Each row below holds a small network's activations on one input, seen along a few directions.
In each table, some parts of the input vary, and every possible input appears once, in random order.
A made-up example of a description, with smaller parts first: one of 3 separate values, together with either a single point or one of 11 places around a ring or (one of 4 places along a line, together with one of 5 places around a ring).
Shared parts are said once, and a part with two or three values counts as separate values.
In the rows, zero is written as 128.

Other details of the inputs shift rows strongly along two fixed directions, in all tables alike. That doesn't count.

Rows:
R1: [124 128 127 197 195 167 111 174 124  89 168 122 120 126]
R2: [151  86 208 147 104 215 128  94 158  78 140 104 201 129]
R3: [118 128  98  93 156  67 149 117 104 121  96 135  91 111]
R4: [102 158 123 114 162  84 175 125 106 155  98 134  87 126]
R5: [162 126 145  51  58 104 138 124 128 203 105 118 191 142]
R6: [120 141 198  97 101 103 196  62 153 156  84 110 180 155]
R7: [168 101 208 171  78 233 135 109 146  84 127  81 203 129]
R8: [139 113 198 155  89 221 131  99 154  87 145 108 194 131]
R9: [128 136 204  88  84 117 204  78 136 153  61 107 161 132]
R10: [117 111  88 171 170 170  76 147 123  72 185 136 111 116]
R11: [ 83 168 101 124 146  69 165 113 118 150 123 147 109 139]
R12: [108 139  77 110 124  64 116 103 115 148 101 122  94 124]
R13: [104 156 104 128 134  83 168 124  93 153 105 141  76 122]
R14: [178  84 212 146  97 234 107 105 177  74 101  70 219 131]
R15: [116 149 109 193 154 172 104 155 113 105 181 132  95 112]
R16: [132 109 174  71  91 103 174  52 148 136  69 114 169 135]
R17: [128 133 107 212 174 166 105 171 112  92 170 121 113 129]
R18: [147 118 164  91  63 106 152  68 145 142  44  88 175 142]
R19: [130 127  81  61 106  63 137 172 137 173 153 159  93 147]
R20: [109 132 126 193 202 180 100 160 123 105 185 143  94 130]
R21: [163  97 218 154  95 228  97 114 188  88  93  71 208 129]
R22: [104 124 128 187 194 172 102 164 115 104 183 154  80 118]
R23: [117 154 103 199 160 178  95 153 116 107 180 125 104 122]
R24: [139 136  84  63 103  61 124 168 117 180 146 140 100 153]
R25: [110 145  83 107 126  59 131  98 101 136 117 126  99 114]
R26: [135 126 178  96  54 109 147  72 156 154  29  86 174 142]
R27: [164 114  75 154 161 154  50 223  96 135 190 167 124 126]
R28: [106 149  86 110 127  62 143 103  95 134 123 136  96 109]
R29: [131 105 110 173 191 161  98 169 106  66 169 133 101 100]
R30: [140 106  91 185 167 160  74 161 105  68 167 119 109 117]
R31: [120 148 104 210 164 177  92 158 121  92 189 118 125 128]
R32: [164 119 207 171  68 234 124  96 155  88 147  82 206 121]
R33: [ 94 141  92  98 137  71 151 101 105 127 120 151 101 119]
R34: [ 91 135 106 104 155  69 119 112 136 150  89 142  82 126]
R35: [193 107 152 124  93 180  88 177 144 121 167 130 167 161]
R36: [ 82 173 103 116 145  87 162 110 113 156 116 149  94 134]
R37: [133 108 174  69  87 110 162  53 164 144  57 104 172 142]
R38: [172 119  78 140 173 133  68 231 129 109 205 181  77 135]
R39: [143 118 126  46  75  99 152 135 145 206 115 134 173 131]
R40: [104 161 104 131 139  79 168 122  97 157  99 134  87 130]
R41: [121 139 166  96  53 101 136  66 157 164  52  86 166 136]
R42: [102 136 122 107 145  71 173 127  97 135 104 146  82 108]
R43: [166 114  78 141 172 146  70 225 117 130 187 184 112 110]
R44: [152  92 229 163 102 243 130 102 160  83 147 100 202 130]
R45: [ 82 164 109 116 135  89 161 112 109 152 120 156  88 120]
R46: [ 82 143  84 107 135  74 115 111 136 154  92 138  86 133]
R47: [ 93 136  77  96 139  74 126 102 125 140 104 136 101 129]
R48: [135 111  96 191 167 162  87 164  98  71 174 125 105 110]
R49: [153 120  97  66 117  61 144 160 148 175 147 173  91 140]
R50: [145 119  87  66 130  75 141 159 137 200 133 183 113 118]
Each input here is: one of 5 places around a ring, together with either one of 2 separate values or one of 8 places along a line.
The inputs of R27 and R50 match in every part but the place on the ring of 5. If R30 is changed in the same way as R27 into R50, which row does it become? -> R16
Change only the place on the ring of 5 in R7. List by row number the other rows that result. -> R8, R32, R42, R44
Change only the choice among 2 separate values in R5. List by row number the other rows that result. -> R24
Change only the place on the ring of 5 in R4. List by row number the other rows that result. -> R20, R23, R36, R40
